These are the activations of a small network on made-up records, seen along a few directions, one row for each record.
Records have a field called PIPA. Each example row is followed by its value.
Other fields move the rows too, some of them a lot.
[ -8  -6  -5   1 -10 -25 -11  -4  28  22  -5 -22   1  17  -7   7   7  15
 -24  22  21 -17  -2   3  24  -8  20 -13   0  17  -1  18 -32 -12  -8] | zule
[  9  13   6  -2  -8  16   8 -11  -5   0  -2  14 -26  -7  -4  -6   8 -13
  23 -18 -12  19  -9  -9 -14   3 -12  -4  -9 -11   9 -26  28   3  -1] | pana
[ -2 -31  -2  -4 -10  -6   4   1  19  23  -2 -26   7   0   5   5  -4   4
  -8  23  20  -3   3  -8   9  15   4  -6  -8  13  -2  -4 -28 -21 -15] | zule
[  2 -10   0   1  -8   9  13  20   7   6   4  -8  -6  -7  -3  -2  -4  -6
   9   2  -5  15  -1  -1 -10   6  -1 -11   0  -6 -13  -9   0 -10   5] | ser
[ -7   2   7   0 -10  15  19  -2 -11  -7  -1   8  -4 -19   1  -5  -4 -17
  22 -30 -11  15  12  10 -25   1 -15  -3  -3  -2  -5 -22  36   0  -1] | gadav
[-18 -16  10   2 -15 -12  18  10  10   5  -5 -20   3   8   7   8  -3  17
 -10  -3  -2   4  -7  19  -8  -9   2  -5  -3  13  -5   4  -2 -12  -8] | vub
[ -8  -7  -6   0 -11  -5   8  10   6  -1  -6 -10  -4  10  -2   6   8   6
 -17 -11   0   9  -8   7   0 -15   7   0  -3  -1   7   0  10  -4   8] | dofo
[  3  -1  -3  -3 -14   8   3   0  -4   2   1  -5 -14  -7  -1   4   7 -13
   3 -18   1  14  -6  -9  -9   0   4   2  -7  -1  10 -20  20  -4   6] | togol
[  5  21   5  -4  11   7  10   0 -19 -25  -5  23   1   2  -8  -5  12  -6
   8 -35 -22   7  -7   8 -10 -17  -1  11   2 -10   8  10  41  23  -3] | vub
[  1 -25  -5  -7 -10 -16   6  15  16  20  -9 -22  12  14  -2  10   8   6
 -28   8  13  -4  -9  -1  17  -2  21   3  -6  16  14  19 -18 -12 -18] | dofo
[ -3  13   4   1  -9   1  11 -11  -6 -12  -6  13 -10  -4  -4  -3  10 -10
   8 -31  -8   7   1  12 -12 -15  -7  -3   2  -3   6 -11  37   6   5] | gadav
[-21 -21   4   4 -16 -28  -3   1  29  27   3 -40   4  12  11  14  -3  26
 -25  35  23 -10  -2   1  14  -1  13 -19  -5  25  -6   5 -43 -22  -3] | zule
[  9 -11  -8  -5  -3  -6   5  13  19  17  -7  -7   4  10 -12   2   7  -3
 -16  11   8  -6  -4   1  16   2  14  -5  -2   0   4  17 -18  -8 -12] | ser
[  7  24  10  -2  -5   3  -4 -13 -20 -16   5  17 -17  -2  -1   2  10  -7
  15 -29 -17  11 -19  -2 -19 -12   0  11  -4  -3  14  -8  36  17   2] | gadav
[ -1 -33  -4  -3  -7 -20   9  17  27  28 -10 -31  14  12   1  11  -9  14
 -23  33  23 -19  -3   9  24   4  16 -12  -2  18  -7  26 -45 -26 -14] | ser
[ 24  17   7  -5   9  23  -3 -15 -21 -11  -1  31 -19 -10  -9 -12   7 -21
  29 -22 -18  13 -11 -15 -17   7 -13  13  -8 -20  17 -16  38  16 -11] | pana
[ -6 -25  -6  -3  -8   5  10   2   4   7  -6  -8  14 -12   2   0  -9 -14
  -1  -8  12   2  16   3  -1   7  -2   0  -1   5  -2  -6   7 -11  -7] | togol
[ 19  11  -8  -8  10  14   3  11 -16 -16   2  22   7  -2 -12  -8   8 -22
   7 -28 -17   5  -1   1   0  -6   8  15   6 -13   8   8  33  19  -3] | dofo
[-11 -18   1  -1 -18  -4   5   8   7  13   5 -25  -1  -7   8   8  -4   1
  -5  -2   8   8   0  -5  -7   7   6  -3  -7  16  -3 -14  -6 -16  -2] | togol
[-17   1  12   5   3 -16   5 -10   4   2  -6  -7  12   6  14   4 -10  20
  -4  12   6 -20   7  12   3  -2  -7  -5   7  18  -9  15 -21  -3  -7] | pana

Which value of PIPA does each new row have?
[-19 -28  -1   3 -13 -40  -8   0  37  36  -8 -47  12  21   6  16 -10  32
 -33  45  37 -33  -1  11  32  -6  23 -21   0  36 -11  28 -61 -30 -11] | zule
[ 17  25   3  -6   7  12  -7 -10 -10  -7   1  28 -10  -3 -10 -13  11 -16
  21 -18 -13  -1  -5  -5  -4   2  -2  10  -3 -11   9   1  22  17 -17] | pana
[ -9  -6   6  -1 -14   9  14  -3  -5   1  -2  -4  -7 -13   7   1  -3  -7
  11 -23  -8  14   5   8 -21   3 -10   0  -9   4  -3 -20  19  -7  -8] | gadav
[ 14   3  -7  -6   7  19  -7  -7 -24 -14  -2  20  -7 -12  -4  -5   6 -23
   9 -29 -10  12  -1  -8 -12   0  -4  19  -5 -19  16 -13  38  14  -1] | togol
[ 12  17   6  -7   6   4  -6 -11  -7   0  -1  16  -8   0  -6  -6  13  -5
   8  -7  -7   0  -8  -8  -1   4  -2  11  -8  -2  17   4  10  14 -21] | pana
[ 28  19  -6  -2  14  32  -5  -9 -21 -21   5  39  -9 -15 -17 -19   6 -34
  32 -27 -17   9   7 -10 -10   2  -9  11   2 -33   7 -18  46  21   6] | zule
[ -3  -6   7   4  -4   6   7  18  -7  -3   9  -8   1  -5   8   2  -6   5
   7   7 -12  16  -9  -9 -17  15  -7   2   1  -1  -9  -8 -10  -5   8] | ser
[ -4  25  12   2  17   2  -4 -13 -16 -20   2  23   2  -3   6  -5   1   3
  12 -12 -14  -4   5   2  -8  -6 -11   6   7   0  -3   5  10  18  -3] | pana
[ -2  -7  -8  -5   1  -3   1  -6  14  11 -10  -1   9   1  -9  -4   8  -5
 -15   7  14  -9  15   1  19  -1   5  -7  -3  -2   8   7  -7  -4  -9] | zule
[ 15   7  -4   1  13   3  -4  16 -11 -11   5  13   6   0   0  -2  -4  -4
   4   3 -10   0  -8  -4   1   8   4  12   5  -2   0  13  -7   7  -4] | ser
[  0   2   2   3  -4  19  12  21 -17 -19   9   7   6 -14   1  -4 -12 -15
  24 -21 -24  13   3   2 -27   2  -6  13  11  -8 -13 -13  27   5  13] | dofo
[ 12   5  -8  -6  14   9  -2   7  -6  -4  -3  13   2   2  -8  -4  10  -5
 -12  -5  -7   7  -4  -4   5   0   0   9  -7 -15  13  11   4  15  -7] | ser
[ -8 -27   8  -4 -11 -26   8  -6  25  33 -11 -31   7  12   9  11  -5  20
 -16  31  26 -23  -3   6  22   7   6  -8 -11  31   2  17 -43 -25 -28] | pana
[  4   9   1   1   9  22   0  11 -37 -29   6  19  -3 -10   3   0  -5 -11
  18 -28 -27  21 -11  -4 -26  -4  -9  21   0 -18   2 -17  35  12  16] | dofo
